A small network was trained on invented records. Each row is its activation on one of them, seen along a few directions.
Here are examples, each followed by its value of one field, G.
Other fields move the rows too, some of them a lot.
In the rows, 500 means zero.
Random noise pushes rows far along 12 fixed directions. That doesn't count. These rows show it; they differ only by the noise:
[649 475 516 595 483 455 414 880 586 461 243 522 473 522 345 274 310 615
 516 337 601 766 576 636 499 598]
[608 637 582 535 478 448 476 576 460 561 399 633 551 525 595 423 611 416
 501 539 305 306 480 413 447 530]
[795 623 503 356 376 378 561 507 455 735 433 405 557 491 644 184 555 593
 590 547 183 770 321 341 482 419]
[557 463 524 487 477 439 678 536 524 524 603 349 529 466 411 595 510 432
 561 625 523 555 580 517 514 439]
[571 543 501 610 448 352 327 339 324 427 727 847 243 696 497 317 462 565
 654 485 378 641 317 315 633 628]
[617 454 565 456 483 588 613 706 600 632 282 338 684 424 432 575 565 522
 685 560 588 541 583 588 453 524]
[406 577 579 588 490 350 526 609 425 387 499 669 578 547 511 540 500 472
 500 475 454 374 594 530 490 613]
[666 440 602 490 478 528 542 823 422 488 372 514 312 354 571 580 435 696
 531 541 455 386 478 451 386 644]
[512 376 479 307 476 440 706 745 501 502 542 328 202 372 558 581 369 665
 261 623 343 569 391 421 273 278]
[482 263 416 457 390 389 654 728 526 435 482 549 383 564 263 442 368 696
 709 456 650 827 360 664 456 222]
[533 436 537 519 533 349 541 499 330 286 619 573 560 593 490 531 622 501
 611 715 559 379 698 573 562 803]
[474 648 554 673 484 506 372 432 469 500 680 619 374 462 475 594 344 373
 428 384 467 492 492 379 611 596]
[540 425 325 316 470 693 297 465 379 457 536 456 478 383 546 585 478 474
 359 657 592 420 438 620 504 583]
[451 454 628 761 466 424 611 617 658 519 397 789 457 678 265 451 547 436
 811 270 546 527 425 488 466 203]

[325 748 621 741 530 306 372 616 409 325 569 673 601 534 459 493 212 486
 415 248 581 551 696 501 668 872]	g12
[429 282 484 314 549 467 808 297 451 362 582 247 559 417 627 418 622 744
 581 405 552 760 557 522 408 376]	g7
[541 411 461 360 445 401 517 626 438 491 470 295 456 429 588 549 368 769
 460 537 522 756 509 583 448 735]	g21
[369 349 432 550 483 660 423 577 537 410 464 719 285 456 456 525 387 591
 419 232 573 464 271 550 361 215]	g17
[205 408 312 414 619 632 269 451 606 376 469 539 409 615 430 423 349 530
 223 333 670 767 476 605 485 408]	g4
[380 483 371 222 455 527 512 529 501 694 467 321 755 528 508 709 468 590
 644 766 578 710 431 597 545 595]	g23
[401 532 534 578 545 432 493 621 451 436 515 549 497 528 442 604 400 508
 479 515 574 478 608 527 515 700]	g8
[445 481 390 390 423 516 440 347 269 466 692 601 517 441 546 649 548 506
 609 649 532 336 378 531 565 551]	g20
[503 250 360 364 433 451 514 598 427 384 464 436 513 493 495 469 500 655
 493 575 623 551 498 777 455 491]	g11
[643 199 610 433 565 544 794 442 607 534 428 294 396 467 571 475 721 731
 757 450 444 643 506 389 333 423]	g9
[708 600 473 633 492 612 314 560 444 374 414 454 596 285 527 274 364 474
 351 156 601 533 630 606 602 571]	g17
[767 659 705 631 540 725 608 478 522 607 539 210 673 186 527 787 584 227
 585 584 595 175 780 427 634 737]	g16
[393 549 470 525 392 413 616 641 517 532 462 432 730 411 438 564 430 408
 464 379 494 468 540 706 485 306]	g22
[496 505 412 474 486 582 264 506 482 467 553 556 329 504 492 538 353 495
 276 515 525 502 414 552 461 626]	g17
[548 515 486 377 542 505 412 601 528 506 322 476 443 572 669 380 534 588
 310 658 341 486 537 430 361 663]	g18
[378 294 468 361 480 500 506 298 300 358 719 471 433 562 602 644 480 794
 679 660 638 725 463 523 573 845]	g10
[459 404 539 403 467 574 673 484 552 616 534 286 477 354 547 676 488 548
 470 507 476 548 490 504 356 339]	g25
[581 799 582 506 564 565 362 587 515 728 463 486 524 502 558 735 491 290
 418 800 377 217 549 355 539 751]	g26
[210 737 673 552 482 532 546 434 540 725 540 597 682 492 529 820 429 481
 752 404 476 509 450 329 577 634]	g3
[594 339 406 480 564 665 275 392 357 276 555 721 294 571 494 386 610 513
 524 543 631 324 432 523 556 546]	g24
[377 353 422 359 653 460 418 222 552 478 562 555 424 857 468 307 683 478
 465 729 428 696 473 434 451 509]	g2
[417 486 426 256 393 472 549 163 193 456 719 410 542 345 837 507 530 779
 583 443 373 677 318 419 519 507]	g26
[843 490 536 619 461 471 581 510 486 492 405 359 641 371 535 326 627 395
 641 400 524 417 639 568 545 465]	g23
[517 444 389 299 374 375 674 435 378 425 602 369 497 332 684 328 466 645
 338 369 298 693 357 505 380 199]	g16
[528 371 398 393 573 572 533 560 521 424 518 333 426 464 438 509 493 427
 309 700 587 437 622 565 472 412]	g11
[626 302 629 646 503 567 550 453 332 292 570 585 247 362 589 615 588 694
 674 395 542 257 510 380 488 682]	g5
[390 478 544 476 535 615 564 439 552 549 414 547 678 515 482 627 657 522
 665 548 608 395 534 497 471 502]	g13
[349 598 527 561 470 618 433 609 598 590 285 592 506 357 564 511 291 622
 378  95 494 588 407 487 398 394]	g7
[414 576 554 381 382 456 783 565 456 692 509 288 703 234 664 806 476 608
 579 454 405 472 427 522 432 366]	g4
[602 688 464 448 488 561 412 473 505 694 587 539 534 591 376 601 451 381
 688 828 545 520 390 409 717 563]	g14
[532 598 531 674 445 417 455 631 381 401 566 760 299 441 485 478 389 426
 410 345 404 266 430 449 495 397]	g22
[375 521 467 315 508 472 520 643 502 561 469 307 500 367 574 608 337 635
 282 621 444 649 505 518 440 585]	g15
[377 574 489 480 478 375 567 563 548 520 478 493 581 582 450 425 414 562
 470 402 478 702 540 508 488 437]	g19
[785 590 602 571 487 564 494 593 463 627 334 468 398 319 655 409 508 578
 512 376 332 378 424 342 435 589]	g8
[514 404 491 647 513 464 596 563 579 372 485 440 606 483 277 406 445 465
 580 379 731 630 648 708 575 373]	g13
[581 431 468 686 443 501 479 405 488 347 611 585 410 510 423 508 531 394
 585 437 632 406 562 573 572 498]	g18
[552 355 527 472 611 641 388 445 454 387 490 418 304 365 641 528 547 668
 420 465 553 487 574 429 443 783]	g15
[572 471 374 198 448 734 362 293 382 611 534 378 473 323 721 546 526 643
 553 616 477 565 290 436 505 588]	g1
[521 336 533 560 551 636 392 295 455 354 456 640 492 561 554 513 751 553
 647 372 607 306 508 537 448 574]	g5
[585 324 474 507 510 393 570 533 439 349 536 372 444 455 484 477 476 594
 498 493 595 588 587 573 496 597]	g12
[355 544 656 501 538 717 532 392 610 746 470 352 599 335 609 834 510 575
 667 384 526 552 472 306 457 639]	g27
[727 585 528 470 571 515 482 548 570 630 334 494 620 690 460 286 687 389
 682 712 482 495 546 450 562 529]	g26
[328 547 504 444 595 521 369 644 527 392 285 554 571 501 608 452 397 711
 359 343 522 624 577 533 421 688]	g14
[526 452 293 373 554 469 364 396 477 435 684 449 220 610 449 337 345 410
 151 697 400 618 423 485 500 419]	g3
[431 655 518 530 483 636 361 251 541 749 644 458 512 465 499 737 448 331
 482 569 503 533 421 390 644 577]	g2
[443 453 429 564 387 627 451 348 397 490 730 579 512 491 370 733 474 391
 726 538 772 453 397 626 665 450]	g10
[518 470 462 528 526 289 641 585 566 367 476 477 521 574 479 172 518 521
 330 371 406 642 553 574 420 274]	g13
[497 582 627 595 514 281 572 560 432 432 506 518 591 580 545 367 482 580
 554 436 401 627 657 491 518 723]	g25
[455 509 493 429 503 516 511 619 531 541 398 401 621 458 501 517 474 564
 491 531 544 579 553 519 467 589]	g27
[415 369 375 215 497 561 584 291 558 535 488 329 611 516 621 442 722 475
 378 575 374 566 397 542 302 202]	g16
[654 673 432 479 346 573 327 613 395 729 376 604 524 371 500 492 306 587
 638 449 473 573 223 493 606 581]	g8
[452 609 476 427 485 253 402 621 407 430 418 600 644 612 593 350 459 572
 400 582 368 573 537 541 507 746]	g6
[731 494 493 516 417 410 590 513 544 624 513 428 514 496 428 404 544 422
 650 582 439 568 415 470 545 341]	g6
[403 436 552 319 618 680 555 586 471 514 506 346 399 371 606 848 522 550
 400 754 562 274 563 422 404 654]	g11
[582 465 422 383 358 422 536 430 360 562 565 436 479 395 619 455 437 695
 608 434 426 724 282 497 506 430]	g21
[858 380 564 624 474 638 601 487 635 620 494 364 228 317 519 436 546 488
 598 383 445 434 462 346 446 319]	g1
[795 551 355 429 365 537 303 279 407 664 458 504 724 531 510 114 570 427
 693 483 460 753 366 595 664 474]	g25
[473 674 579 549 543 275 711 587 460 489 604 474 602 580 444 495 530 343
 439 723 390 386 710 418 547 456]	g20
[529 559 599 416 541 537 731 517 469 522 610 326 442 374 539 636 493 564
 467 587 449 496 531 283 510 418]	g5
[470 704 480 439 502 335 525 257 468 599 753 344 511 511 666 533 487 378
 219 610 238 535 532 387 512 612]	g7
[525 523 594 544 632 634 467 549 610 569 337 590 382 693 418 387 668 454
 606 596 491 421 512 316 457 425]	g20
[582 623 470 409 476 531 440 747 529 544 308 461 517 409 559 283 350 553
 281 351 405 615 433 511 471 380]	g24
[426 539 516 497 590 463 367 622 383 366 559 523 425 502 529 640 368 560
 339 632 548 380 632 476 504 895]	g12
[396 370 466 524 503 599 483 397 483 428 450 671 523 577 493 526 630 483
 616 494 571 402 400 557 441 368]	g10
[679 321 461 407 510 716 489 544 578 601 345 443 377 487 483 514 608 609
 725 632 584 554 365 470 418 454]	g18
[542 413 366 380 396 356 588 416 336 419 697 445 440 428 515 439 432 592
 435 575 528 670 446 581 565 416]	g2
[493 519 448 375 552 558 319 477 516 524 530 441 289 452 654 420 382 600
 212 517 355 637 399 345 399 604]	g6
[586 649 616 538 665 460 615 432 837 696 392 198 665 620 469 381 663 227
 416 604 343 603 772 357 453 513]	g1
[585 405 480 553 399 432 557 489 385 404 586 608 402 377 542 452 494 571
 556 312 474 452 385 556 515 326]	g9
[544 570 675 672 455 599 557 692 438 492 312 692 455 300 580 555 483 575
 593 179 502 226 503 410 419 422]	g22
[544 402 717 670 600 496 590 482 548 416 548 501 291 536 443 545 538 579
 682 416 564 548 610 367 546 627]	g9
[414 491 487 422 505 635 611 518 561 629 466 409 640 447 460 662 541 501
 609 524 575 489 489 502 494 379]	g19
[476 342 510 562 504 461 566 624 435 347 538 586 323 494 463 561 418 660
 588 427 624 516 464 530 496 502]	g21
[486 552 345 260 497 478 354 395 311 467 474 522 612 515 692 373 568 601
 403 630 414 546 434 532 504 625]	g4
[480 483 383 402 558 620 333 455 486 468 569 536 295 506 525 521 415 482
 284 643 478 427 379 472 486 402]	g14
[456 513 512 517 529 505 389 709 418 422 363 712 388 519 533 568 400 607
 467 508 485 313 468 524 426 729]	g3
[429 628 523 470 483 525 426 660 596 604 323 519 428 457 590 410 285 586
 320 278 413 663 417 375 428 402]	g23
[623 509 583 805 430 500 499 649 600 544 386 697 378 496 339 364 422 453
 684 128 505 466 383 526 531 197]	g19
[247 277 331 261 537 594 565 448 562 405 519 488 434 528 438 584 610 463
 354 627 591 401 386 632 311 130]	g15
[776 393 340 363 528 600 386 555 476 397 621 159 246 330 467 262 237 542
 135 535 579 808 560 567 594 481]	g24
[453 503 333 393 441 535 328 430 380 431 591 555 523 467 553 566 520 328
 243 717 504 189 477 620 482 496]	g27

Which value of G does each new row have?
[368 434 547 437 488 494 590 435 583 624 516 403 568 564 435 678 555 647
 755 592 603 741 518 465 537 660]	g15
[489 453 479 500 385 590 509 379 471 555 536 456 594 368 530 474 399 631
 694 201 652 772 426 539 627 448]	g11
[328 597 403 424 458 407 321 433 344 410 452 769 756 634 619 349 563 504
 530 448 448 428 457 625 546 651]	g3
[575 438 486 529 430 372 546 596 507 433 470 596 362 474 544 345 525 499
 404 408 358 386 363 536 326 230]	g6
[579 591 666 648 487 426 563 795 588 671 449 464 571 502 346 749 354 521
 769 625 596 553 588 472 648 814]	g6
[373 658 574 439 476 674 559 329 551 713 431 584 699 428 619 694 649 445
 700 446 437 349 321 356 479 276]	g14
[330 492 328 353 546 504 435 287 496 368 722 258 478 446 544 519 357 479
 143 522 523 711 569 566 527 436]	g14
[484 702 539 465 505 254 609 698 534 545 481 444 456 502 549 379 411 485
 222 584 235 559 546 365 444 478]	g15
[703 393 466 397 526 541 681 587 428 446 574 162 491 236 515 650 532 415
 309 781 598 302 706 617 493 513]	g2
[798 532 288 368 440 749 170 393 580 663 516 268 444 432 457 354 421 304
 265 604 545 668 415 595 593 539]	g16
[582 437 539 575 505 431 482 323 479 504 704 596 288 606 478 417 533 503
 635 595 422 575 387 327 549 470]	g6
[498 417 605 619 611 345 661 690 604 368 391 559 463 644 412 410 630 430
 511 518 473 321 702 533 355 461]	g3
[528 356 494 467 471 457 630 599 568 488 342 431 655 552 401 498 639 541
 770 595 594 491 557 701 446 447]	g1
[589 570 480 616 557 603 311 498 602 603 384 646 381 585 440 346 460 450
 491 380 474 556 401 429 515 484]	g7
[674 749 440 461 382 737 289 333 413 773 317 697 744 419 609 433 679 270
 658 492 408 158 207 472 581 376]	g8
[270 387 550 610 574 628 496 347 574 343 526 600 481 474 514 628 547 489
 579 233 660 403 557 531 472 463]	g1
[419 496 521 402 492 517 525 623 489 557 363 477 488 377 630 598 480 622
 384 438 435 470 414 525 357 469]	g2
[796 414 493 610 418 562 612 587 436 387 536 421 287 202 575 486 476 467
 448 384 489 284 474 518 429 301]	g18
[413 481 604 485 530 352 601 437 524 495 528 413 474 487 667 464 496 606
 396 410 296 614 514 363 395 493]	g6
[503 498 430 377 345 289 685 661 315 406 618 371 540 232 642 595 314 691
 435 494 421 538 493 637 472 531]	g1
[582 416 516 492 495 529 665 542 581 541 382 346 516 384 548 463 572 516
 498 370 470 512 485 493 373 248]	g21
[443 373 538 436 585 396 642 602 493 367 454 318 449 435 676 455 471 738
 329 382 432 651 623 476 357 597]	g21
[542 507 491 398 451 284 612 641 420 509 501 524 435 573 548 422 467 570
 464 639 354 513 367 443 461 436]	g12
[223 510 395 309 319 321 685 622 420 499 662 436 480 354 524 801 208 732
 418 488 491 678 308 627 427 285]	g14
[699 524 398 494 495 699 301 299 451 550 545 396 467 391 557 419 511 436
 505 446 562 558 463 482 604 527]	g26
[445 355 365 315 543 620 405 399 522 532 372 617 476 649 568 408 704 553
 494 607 486 437 361 513 377 334]	g4
[582 419 443 504 561 626 453 583 636 488 375 444 391 477 436 357 441 508
 396 423 554 571 468 541 454 257]	g14
